These are the activations of a small neural network, seen along a few directions. Each row is one input.
In each table, some parts of the input vary, and every possible input appears once, in random order.
Descriptions start from the smaller parts, as in this example, which fits no table here: one of 6 places along a line, together with either a single point or one of 11 places around a ring or (one of 3 separate values, together with one of 5 places around a ring).
Shared parts are said once, and a part with two or three values counts as separate values.

Other details of the inputs shift rows strongly along three fixed directions, in all tables alike. That doesn't count.
These rows show it; all are for the same input, with only those details redrawn:
[ 1.70 -0.14  1.98 -1.48  1.08  0.31 -1.50 -2.78  1.05  3.17  3.22  3.11]
[ 0.73 -0.34 -1.54  0.43 -2.34  1.12 -0.02  5.08 -0.17  2.73 -0.38 -1.66]
[-1.61 -2.20 -1.06  1.61 -1.14  1.69  0.58  3.14  0.54  2.60  1.46 -1.83]
[ 4.07  2.32  1.69 -2.44 -0.11 -1.02 -2.06 -1.77 -0.27  1.79  0.92  3.78]
[ 2.45  0.05  0.40 -1.63 -0.64  1.17 -1.31  1.50  1.04  4.85  1.90  1.31]
[-2.34 -2.23  0.04  1.95  0.03  0.87  0.57 -0.01  0.34  0.75  2.13 -0.61]
[-0.24  1.43  1.62  1.62  0.31 -2.87 -0.21 -4.37 -2.50 -5.41 -0.59  2.44]
[-3.46 -2.29 -1.21  3.44 -1.17  0.54  1.46  2.08 -0.79 -1.29  0.30 -2.47]

A family of inputs:
r1: [ 4.62  3.69 -1.59 -3.77 -0.98  0.13 -0.66  5.18 -0.54  1.37 -3.02 -0.07]
r2: [-5.96 -5.90  1.24  2.00  3.75  4.08 -0.08 -3.96  4.76  4.62  5.83 -2.25]
r3: [ 7.04  3.95 -0.39 -3.44 -3.46 -0.63 -2.51  4.08 -1.88  1.94 -3.01  2.23]
r4: [-3.49 -3.11 -1.05  2.45  0.20  1.99  0.59  0.06  3.14  3.82  2.66 -2.44]
r5: [ 0.71  1.79  1.86  0.53  1.01 -3.01 -0.74 -5.63 -1.56 -3.88  0.65  3.10]
r6: [-3.27  0.39 -2.12  2.85 -0.93 -1.95  3.10  2.13 -2.93 -8.17 -5.66 -3.86]
r7: [ 2.06  1.89  1.91 -2.94  3.11 -0.82 -0.92 -4.31  0.45 -0.81  1.26  3.52]
r8: [-1.61 -2.20 -1.06  1.61 -1.14  1.69  0.58  3.14  0.54  2.60  1.46 -1.83]
r9: [-5.84 -1.82 -1.11  3.17  1.95 -0.42  3.15 -1.41 -1.50 -6.87 -0.85 -2.51]
r10: [ 7.74  4.03 -0.03 -6.53 -0.77  0.45 -1.98  4.00  1.31  5.54 -2.45  1.69]
r11: [ 0.00  1.34  2.26  1.57  0.56 -3.93 -0.18 -6.62 -1.86 -5.53 -0.81  2.54]
r12: [-2.39 -1.48 -2.11  0.40 -0.23  1.24  2.49  4.03  0.19 -0.75 -2.44 -4.04]
r13: [-1.70 -2.85  1.37  0.33  1.58  0.95 -0.52 -3.25  3.12  4.10  4.14  0.55]
r14: [ 1.70 -0.62  2.47 -1.41  0.76  0.01 -1.28 -3.34  1.57  3.47  2.44  2.84]
r15: [ 1.83  1.68  1.52 -1.26  1.11 -1.44 -1.83 -3.74  0.48  0.65  2.04  3.15]
r16: [ 0.17  2.21  1.53 -1.75  3.28 -2.07  0.35 -5.37 -1.36 -5.20 -0.47  2.92]
r17: [-2.21  1.71 -2.78  3.59 -2.02 -0.74  0.40  3.76 -2.75 -6.02 -4.76 -4.45]
r18: [-4.01 -3.55  0.08 -0.18  2.82  2.16  2.21 -1.33  2.15  1.06  1.84 -1.77]
r19: [ 1.65  1.60 -2.57 -0.73 -2.41  0.02  1.03  6.79 -0.84 -0.60 -5.05 -3.37]
r20: [-2.23 -4.64 -0.52  1.48 -1.29  2.82  0.64  2.16  1.56  3.92  1.74 -2.14]
r21: [ 1.39 -0.43  0.78 -1.13 -0.54  1.06 -1.18 -0.21  0.49  2.59  1.78  1.70]
r22: [-0.46  2.57  0.84 -1.09  2.59 -2.49  0.98 -4.34 -2.35 -7.01 -2.00  1.92]
r23: [ 1.51  0.26  0.53 -0.20 -2.05 -0.40 -0.65  0.46 -0.63 -0.05 -1.46  0.59]
r24: [ 1.46  2.90 -2.95  0.94 -2.92 -0.51 -0.47  4.84 -0.79  0.01 -2.81 -2.07]
Q: What do these inputs look like to the network?
A: one of 2 separate values, together with either a single point or one of 5 places along a line or one of 6 places along a line
Q: Changing only the choice among 2 separate values turns r22 into r18. The same change can be made to r21. Which row results?
A: r23
Q: Which other rows does r13 become when the choice among 2 separate values takes its other values? List them by row number.
A: r15

A family of inputs:
r25: [ 1.11 -1.02  2.20 -0.70  1.06  0.67 -1.73 -2.77  1.66  4.34  3.49  2.10]
r26: [-4.26 -2.36 -0.19  4.62 -0.14 -1.16  1.36 -1.04 -1.34 -3.59  1.44 -1.52]
r27: [-1.70 -0.09  0.22  2.39 -0.40 -0.78 -0.22 -2.26 -0.23 -1.46  0.40  0.17]
r28: [-5.43 -4.78 -0.89  4.55 -1.33  1.47  2.45  1.11  0.06 -0.43  1.04 -3.00]
r29: [-1.00 -0.77  1.47  0.62  1.73 -0.29 -0.99 -4.75  1.53  1.62  4.43  2.74]
r30: [-0.09  1.25  0.57  0.15  0.17 -1.27  0.31 -2.09 -3.02 -5.81 -1.79  1.72]
r31: [-1.41 -3.07 -0.59 -1.63  1.80  2.77  1.87  1.86  2.70  4.93  2.78 -1.01]
r32: [ 0.12 -1.42  2.38 -1.19  1.44  0.11 -0.48 -4.91  1.21  0.79  1.77  2.37]
r33: [-4.89 -2.45 -0.60  3.33  0.90  0.81  1.32 -0.11 -1.58 -4.81  0.28 -2.67]
r34: [ 0.84 -0.74 -0.27 -2.80  1.73  1.94  0.25  2.53  2.27  5.15  2.08 -0.89]
r35: [ 1.30  1.14  1.34 -0.37  0.04 -1.30 -1.01 -1.90 -0.61 -1.54 -1.23  0.65]
r36: [ 3.52  1.96  1.74 -3.28  1.11 -0.23 -2.65 -3.76  1.91  3.07  1.24  3.18]
r37: [ 1.00 -0.90 -2.21 -1.21 -2.23  2.13  0.98  6.89  1.01  3.76 -2.11 -2.96]
r38: [-0.41  2.12 -0.67  0.98 -0.18 -1.64  0.41 -0.47 -0.93 -4.04 -3.25 -0.68]
r39: [ 5.07  3.89  1.34 -3.26 -0.02 -1.91 -1.82 -0.58 -0.66 -0.66 -2.78  1.98]
r40: [ 4.82  3.71 -1.60 -0.64 -4.58 -2.39 -0.28  5.26 -3.32 -1.43 -4.40  0.57]
r41: [ 0.79  3.16 -1.07 -0.86  0.89 -1.98  0.66 -0.24 -1.09 -3.20 -2.47  0.26]
r42: [ 0.64  0.37 -3.17 -0.68 -2.00  3.04 -0.45  7.24  0.42  3.30 -0.93 -3.00]
Q: Changing only one part turns r30 into r33. The same change can be made to r32. Which row results?
A: r35
Q: What do these inputs look like to the network?
A: one of 3 separate values, together with either a single point or one of 5 places along a line
Q: Which other rows does r26 become when the choice among 3 separate values takes its other values? List them by row number.
A: r29, r40
Q: List by row number the other rows that have the choice among 3 separate values in common with r36.
A: r27, r29, r38, r41, r42
